These are the activations of a small neural network, seen along a few directions. Each row is one input.
Each table varies a few parts of the input and shows all the possible inputs, shuffled.
A made-up example of a description, with smaller parts first: line(4) and (point or line(9) or (values(3) and ring(8))).
Shared parts are said once, and a part with two or three values counts as separate values.
In the rows, zero is written as 128.

Other details of the inputs vary at random and push rows far along two fixed directions, the same in every table; ignore that.

Rows:
r1: [171 150 102 110 130  94 141 153 152 131 137]
r2: [182 178 163 151 130 136 121  86 129 174 179]
r3: [184 119 132 124  71 105 138 205 122  76  84]
r4: [176 158 127 157 162  93 162 147 150 134 169]
r5: [146 167 125 127  89  84  95 132 137 136 167]
r6: [161 154 127  91  80 142 121 186 140 119 106]
r7: [115 122 163 169 180 170 114  34  82 158 153]
r8: [145 158 111 108  47  81  72 161 149  87 112]
r9: [ 76  85  87 138 119 153 178  55 155  70 162]
r10: [ 74  73  85 152 124  99 122 164 102  75  87]
r11: [123 159 127  88  56  78 109 175 165 100  92]
r12: [ 57 104  92 112 138 137 106 142 109 109 108]
r13: [163 157 141 100  74  86  81 140 134  88 125]
r14: [161 158 127 129  47 116  89 150 135 121 117]
r15: [ 50  94 121 126  76 134 111 136 104 121  67]
r16: [102  93 115 163 184 120 140 115 108  97 113]
r17: [104  94 100 127 181 128 132  99 110 117 108]
r18: [158 175 174 124 119 129 151 114 146 173 145]
r19: [ 66 119 142 124 156 124 121  83 123 123 105]
r20: [ 73  75 116 109 126 133  85 136 132  84  81]
r21: [ 66 105 145 106 132 118 110 102 112  93  80]
r22: [ 76 108 111 136 147 174 127 125  97 151 122]
r23: [104 116 147 132 191 191 139  88  92 149 131]
r24: [170 184 154 139 150 106 112  81 142 156 191]
r25: [ 38 100 113 115 100 105 104 129 116 105  81]
r26: [162 132 109 125  51 149 196 110 179  96 176]
r27: [164 128 143 103  76 133 110 178 157 124 110]
r28: [ 75 101 133 154 210 147 127  76 125 174 178]
r29: [114 101 109 160 187 165 154  84 102 165 125]
r30: [202 146 143 119 146 132 163 129 124 158 147]
r31: [178 146 133 170 134 115 173 159 126 163 169]
r32: [189 151 149 142 169  93 163 141 135 119 165]
r33: [121  97 119 152 191 166 153  80  97 158 121]
r34: [181 151 123 141 150 128 172 128 127 197 178]
r35: [151 128  82  90  73  73 122 199 141 103 107]
r36: [182 130 127 139  87 110 145 192 132 100 102]
r37: [ 73 106 106 105 150 147 104 129 115  93  92]
r38: [156 136 140 121  92 130 124 170 151 164 152]
r39: [111  95 169 151 203 186 134  67 108 167 150]
r40: [164 141 142 122  99 139 122 162 162 153 139]
r41: [154 182 127 110 157 126 138 141 158 153 173]
r42: [ 87 113 128 108 181 153 117 107 106 107 118]
r43: [ 72  93 106 148  71 138  75 119  87 110  89]
r44: [146 138 123  98  90 101 101 180 175 111 125]
r45: [ 95  74  97 165 111 138 128 160 100  83  62]
r46: [192 156 140 114 186 107 162 109 135 153 174]
r47: [153 183 169 139 134 133 159 104 150 193 163]
r48: [ 85 114 114 136 153 183 125 117 108 140 108]
r49: [167 176 191 124 141 134 160  98 135 179 159]
r50: [ 85  77 134 108 146 137  93 122 123  89  96]
Each input here is: values(2) and (point or (line(4) and line(6))).
Changing only the values(2) part turns r18 into r19. The same change can be made to r43. Which row results?
> r5
Changing only the values(2) part turns r32 into r3. The same change can be made to r25. Which row results?
> r15
Change only the values(2) part in r31. List by row number the other rows that result.
> r10
Change only the line(4) part in r34. List by row number the other rows that result.
> r29, r30, r33
Change only the line(6) part in r44. List by row number the other rows that result.
> r1, r4, r8, r11, r41

Rows:
r51: [150 142 165 126 156 138 122  89 144 178 160]
r52: [ 81 111 128 158 134 111 114 100 112 107 125]
r53: [149 114 129 120  74 108  83 152 139 107  83]
r54: [119 146 122 123  71  86 107 151 126  82  99]
r55: [110 129 124  95  32 160 130 146 162  97 109]
r56: [ 59 137 124 107 140 142 107  95 133 116 121]
r57: [103  86 123 126 159 142 159 143  91 141  93]
r58: [153 105 112  88 101 116 106 170 130  74 106]
r59: [183 186 155 138  88 108 130 169 127 159 134]
r60: [115  81  93 147 118 182 153 104 119 104 132]
r61: [111  92 127 125 167 136 135 114 113  96 107]
r62: [180 187 144  86  95  98 120 134 156 136 144]
r63: [ 49 115 120 117 131 134 108 109 140 132 138]
r64: [105 105 125 158 136 143  96 109 112 142  96]
r65: [114 128 110  92  66  97  91 150 146 101 111]
r66: [119  80 116 136 164 152 110 124 120 113 114]
r67: [105  99 135 141 145 153 119 134  77 128 112]
r68: [194 162 135 128 119 114 146 190 164 141 136]
r69: [162 136 163 154 171 137 134 111 133 152 169]
r70: [ 93 105 137 113 130 155 107 112  88 155 104]
r71: [132 122 138  73  71 109  92 144 133  98  95]
r72: [161 140 144 139 181 145 165 134 111 172 155]
r73: [ 87  90 101 134 161 113 154 121 127 111 116]
r74: [141 151 122 132 183 109 183 107 139 150 162]
r75: [105  91 117 160 105 175 151  98 111 101 130]
r76: [150 125  95  96 103 112 109 169 133  70  98]
r77: [105  83 129 116 165 125 155 116 114 107 101]
r78: [127 138 119  97  65 131  94 167 118 135  80]
r79: [112 100 135 129 139 128 100  84 105 116 107]
r80: [109  95 111 159  92 166 136  75 116 122 116]
r81: [151 134 141 149 184 132 176 133 142 175 147]
r82: [166 147 121 144 178 158 143 130 114 176 162]
r83: [107 116 116 152 131 150 101 109  90 152  90]
r84: [ 93  98 119 133  90 176 140  76 122 128 122]
r85: [101  99 155 159 137 131 108 106 112 119 102]
r86: [134 142 131 157 160 113 145 112 132 154 198]
r87: [143 128 103 119  95 129 126 197 121 110  75]
r88: [164 136 130 150 183 151 138 130 136 166 167]
r89: [177 172 151 107  91 117 114 159 161 167 142]
r90: [154 149 135 129 190 114 183 106 137 146 150]
r91: [156 161 147 143 176 126 143  97 123 133 169]
r92: [114 104  90 110  89  80 149 185 148 101 107]
r93: [138 121 126 129  83 122 100 190 129  97  93]
r94: [138 119 104 110  92 117 145 200 122 119  68]
r95: [121 148 132 129 145 114 133  90 143 181 190]
r96: [ 90 103 114 149 147 124 114 113 113  98 136]
r97: [ 84  93  94 147 154 120 140 127 125 114 128]
r98: [130 133  93 108 100  99 128 171 140  74  96]
r99: [ 97 108 150 150 131 140 118 122  76 138 102]
r100: [ 72 106 123 162 126 107 119 107 111 121 131]
r101: [165 132 149 148 187 136 155 118 146 153 155]
r102: [ 70 120 143 124 141 165 100 121 135 141 106]
r103: [ 97 100 132 170  92 161 151  86 111 110 120]
r104: [152 150 179 144 159 115 140  87 120 146 166]
r105: [128 160 176  99 165 143 129  88 149 156 172]
r106: [129 154 175 119 164 151 123 100 161 171 164]
r107: [129 126 103 119  70  88  89 147 139  96 106]
r108: [124 176 157 122 157 164 130 114 134 193 156]
r109: [173 165 119 126  82  75 119 147 159 151 167]
r110: [159 165 141 142 164 117 128  74 128 154 155]
r111: [115  89 111 127 158 161 121 140  85 131 114]
r112: [184 189 157 123  97  83 132 144 145 118 142]
r113: [103  79 104 146 119 163 191 107 125 113 111]
r114: [192 177 140 129 101 122 131 182 128 150 144]
r115: [109 103 129 139 132 145 104 111  82 149  99]
r116: [190 173 106 103 117  98 134 163 156 116 166]
r117: [131 141 100 112  70  90  92 142 132  92  95]
r118: [ 71 134 136 104 147 147 107  94 130 111 109]
r119: [180 183 130 118 105  92 133 156 147 114 166]
r120: [107 112 110 134 170 133 138 112 116  93  99]
r121: [182 163 118 118 117  87 149 171 169 117 161]
r122: [108  87 103 155 120 174 172 106 125 103 117]
r123: [ 99  92  90 135 160 132 116 119 121 101 137]
r124: [159 124 151 140 185 125 174 120 147 164 149]
r125: [168 189 131  89  89  93 120 135 159 140 157]
r126: [146 186 144  89  96 102 118 151 183 137 172]
r127: [ 93 110 145 168 136 138 110 119 107 131  99]
r128: [127 106  79 110  86  99 110 184 142  91 127]
r129: [108  96 141 130 151 137 115 107 100  95 120]
r130: [126 163 170 109 158 160 133 116 126 190 164]
Describe the family of inputs behind these rows.
> line(8) and (point or line(9))
Changing only the line(8) part turns r73 into r121. The same change can be made to r94. Which row results?
> r87
Changing only the line(8) part turns r78 into r82. The same change can be made to r71. Which row results?
> r58
Changing only the line(8) part turns r68 into r88. The same change can be made to r122. Which row results?
> r60
Which other rows agree with r53 in the line(8) part? List them by row number.
> r64, r79, r80, r83, r107, r109, r110, r115, r117
Change only the line(8) part in r85. List by row number the other rows that result.
> r51, r53, r66, r69, r101, r106, r124
Start at r92 and move only the line(8) part, one step at a time. The first step leads to r97. Which rows follow, in order?
> r128, r86, r100, r109, r95, r63

Rows:
r131: [123 124 122 119 132 116 137 149 125 126 111]
r132: [107  79 107 123  83 131 120 165 127  73  71]
r133: [ 66 111 149 170 193 159 104  58  84 152 124]
r134: [ 91 123 149 166 152 156 116  72  98 149 132]
r135: [162 160 130  90  91 115 113 177 151 125 114]
r136: [ 94  89 101 117  82 126 128 159 115  88  69]
r137: [101  96 120 174 203 162 165  63  95 140 138]
r138: [177 196 136  98 112  68 134 131 187 126 196]
r139: [ 74  92 128 148 136 159 106  81 101 142 103]
r140: [145 147 128  99  99 114 121 181 147 123 120]
r141: [169 162 144 102  85  99 101 163 146 147 128]
r142: [107  90 120 129 139 127 122 145 121  98  91]
r143: [142 139 146 109 125 128 111 135 124 135 129]
r144: [169 153 144 159 220 132 174  84 120 174 186]
r145: [137 129 111  91  45 130 106 183 143  93  79]
r146: [210 172 131 138 155  99 160 154 150 161 192]
r147: [ 30  58 101 138 133 174 112 110  95  99  72]
r148: [157 181 139 125 135  98 153  83 177 144 215]
r149: [142 129 132 101  67 130 110 158 130 108 107]
r150: [157 131 120 166 173 136 167 106 125 157 181]
Changing only one part turns r145 into r135. The same change can be made to r137. Which row results?
> r144
Describe the family of inputs behind these rows.
> values(2) and (point or line(9))
